Each row below holds a small network's activations on one input, seen along a few directions.
In each table, some parts of the input vary, and every possible input appears once, in random order.
Descriptions start from the smaller parts, as in this example, which fits no table here: one of 8 places around a ring, together with either a single point or (one of 2 separate values, together with one of 4 places along a line) or one of 9 places along a line.
Shared parts are said once, and a part with two or three values counts as separate values.

A family of inputs:
row 1: [-1.79  1.58  3.19  0.89  3.31 -1.49  1.58 -0.23  0.41  0.06  1.28  1.63]
row 2: [-0.41 -4.04 -4.81 -1.82 -4.42 -1.06 -0.12  2.43 -1.95  0.65  2.30  0.96]
row 3: [-0.59  2.49  3.85 -1.41  3.81  0.22 -0.09 -2.14 -0.72  0.49 -1.20 -0.88]
row 4: [-6.56  3.89 -1.89  8.95  3.01 -1.53  9.21  4.91  7.10 -3.98 -2.63  3.21]
row 5: [ 3.01 -1.55 -1.80 -1.09 -3.66  0.93 -3.07 -1.62 -1.27  0.36 -1.42 -2.75]
row 6: [-3.78  0.67 -0.03 -2.16  3.40 -1.75  1.40  0.44 -1.28 -0.33  2.16  3.09]
row 7: [ 1.85 -2.87 -2.70  1.18 -4.30 -0.65 -1.88  0.81 -0.40  0.85  0.55 -0.64]
row 8: [ 4.09 -0.79 -0.45 -0.30 -3.41  3.30 -3.40 -1.75 -0.12  0.17 -1.72 -2.65]
row 9: [-3.68  0.56 -0.30 -2.16  3.04 -1.82  2.84  0.80 -0.51  0.11  3.42  3.51]
row 10: [-2.79  1.30  1.72 -1.52  2.85 -2.31  1.45 -0.04  0.00  0.37  1.51  1.96]
row 11: [ 2.26 -2.59 -2.43 -0.30 -3.88 -0.60 -2.75 -0.37 -0.44  0.54 -0.27 -2.52]
row 12: [ 6.01 -0.69 -0.05  1.81 -2.83  4.34 -2.69 -1.84  1.22 -0.07 -2.43 -2.35]
row 13: [ 0.54  3.53  5.16 -0.41  3.96  2.62 -0.30 -1.84  0.16  0.17 -1.45 -1.15]
row 14: [ 2.69  3.82  5.74  1.80  4.42  3.63  0.61 -1.59  1.23 -0.44 -2.11 -1.15]
row 15: [-1.42  1.54  3.43 -0.66  3.67 -1.39  0.46 -1.17  0.27  0.25  0.20 -0.31]
row 16: [-0.31 -3.76 -4.90 -1.73 -4.17 -0.99 -1.49  1.93 -2.60 -0.01  1.15  0.57]
row 17: [ 0.90 -3.09 -3.74 -1.06 -4.82 -1.46 -1.76  1.28 -1.12  0.81  0.67 -0.53]
What do these inputs look like to the network?
Answer: either a single point or (one of 2 separate values, together with one of 8 places along a line)
Which other rows does row 12 become when the choice among 2 separate values takes its other values? List them by row number.
Answer: row 14

A family of inputs:
row 18: [ 4.65 -3.83 -2.88 -2.34 -6.30  1.47 -5.11 -0.86 -2.48  1.46 -0.37 -3.17]
row 19: [ 5.49 -3.87 -2.44 -1.70 -5.99  1.27 -5.29 -1.39 -2.21  1.49 -0.64 -3.51]
row 20: [ 4.12 -4.75 -3.80 -2.68 -6.69  0.28 -4.90 -0.57 -3.15  1.64  0.86 -1.96]
row 21: [-7.33  2.81  0.14  3.01  4.75 -3.83  6.58  2.95  2.86 -1.73  0.88  3.96]
row 22: [-3.13  5.05  4.97  2.44  7.00  0.39  4.01 -0.26  2.59 -1.15 -0.75  2.18]
row 23: [ 4.18 -4.14 -3.69 -2.48 -6.09  1.11 -5.20 -0.94 -2.92  1.08  0.01 -2.57]
row 24: [ 4.48 -3.99 -3.33 -2.54 -6.16  1.37 -4.80 -1.35 -2.21  1.36  0.06 -2.69]
row 25: [-3.87  4.77  3.94  1.78  6.77 -0.58  4.85  0.19  2.66 -1.27 -0.30  2.36]
row 26: [-4.45  4.26  3.81  1.91  6.95 -1.06  4.65  0.50  2.22 -1.43 -0.37  2.53]
row 27: [-2.91  4.80  5.07  2.38  7.09  0.44  4.27 -0.20  2.38 -1.24 -0.63  1.61]
row 28: [ 5.22 -3.66 -2.41 -1.72 -6.18  1.53 -5.47 -1.50 -1.97  1.21 -0.48 -3.13]
row 29: [ 2.41 -6.17 -7.48 -1.77 -8.35 -0.42 -3.11  1.95 -2.42  0.77  1.65 -0.40]
row 30: [-4.98  3.88  3.47  1.76  6.49 -1.78  4.90  1.06  2.40 -1.03  0.76  2.82]
row 31: [-3.89  4.84  4.64  1.94  6.71 -0.20  4.63  0.43  2.25 -1.15 -0.70  1.97]
What do these inputs look like to the network?
Answer: one of 2 separate values, together with either a single point or one of 6 places along a line
The inputs of row 19 and row 27 match in every part but the choice among 2 separate values. If row 29 is changed in the same way as row 19 into row 27, which row does it become?
Answer: row 21
Which other rows does row 18 become when the choice among 2 separate values takes its other values? List them by row number.
Answer: row 31

A family of inputs:
row 32: [ 1.32 -3.72 -2.07 -2.68 -4.20 -2.11 -4.30 -0.50 -3.16  1.56  0.67 -2.26]
row 33: [ 1.35 -2.97 -2.91 -3.84 -4.26 -1.22 -3.67 -1.00 -2.73  1.33  0.34 -2.18]
row 34: [-1.85  4.76  7.07  0.16  7.19  0.62  2.43 -1.04  0.96  0.12  0.10  1.06]
row 35: [ 6.64 -1.83 -0.87 -0.92 -4.35  4.45 -4.57 -2.33 -0.75  0.63 -1.91 -3.77]
row 36: [-3.01  2.41  1.98  3.77  2.81 -2.65  3.58  0.73  3.34 -0.74 -0.91  0.28]
row 37: [-0.32 -2.57 -2.60 -0.48 -1.79 -1.67  0.15  1.44 -0.80  0.49  2.97  2.02]
row 38: [-2.75  0.37 -2.59  1.03  0.00  0.56  2.81  2.51  0.50 -1.44 -0.11  1.93]
row 39: [ 6.68 -2.10 -0.03  0.12 -4.79  3.38 -5.16 -1.94 -1.24  1.12 -1.71 -3.49]
row 40: [-0.65 -2.00 -3.39 -1.51 -1.85 -0.50  0.43  0.79 -0.37  0.13  2.49  2.47]
row 41: [-3.28  2.99  1.06  3.00  3.32 -1.65  3.10  0.04  3.41 -1.60 -1.47  0.91]
row 42: [-2.27 -0.33 -1.68  1.81 -0.11 -0.72  2.83  3.33  0.30 -0.85  0.09  1.58]
row 43: [-1.86  5.01  6.03 -0.44  8.04  1.52  2.38 -2.02  0.53 -0.75 -0.55  1.45]
What do these inputs look like to the network?
Answer: one of 2 separate values, together with one of 6 places along a line
The inputs of row 43 and row 34 match in every part but the choice among 2 separate values. If row 40 is changed in the same way as row 43 into row 34, which row does it become?
Answer: row 37
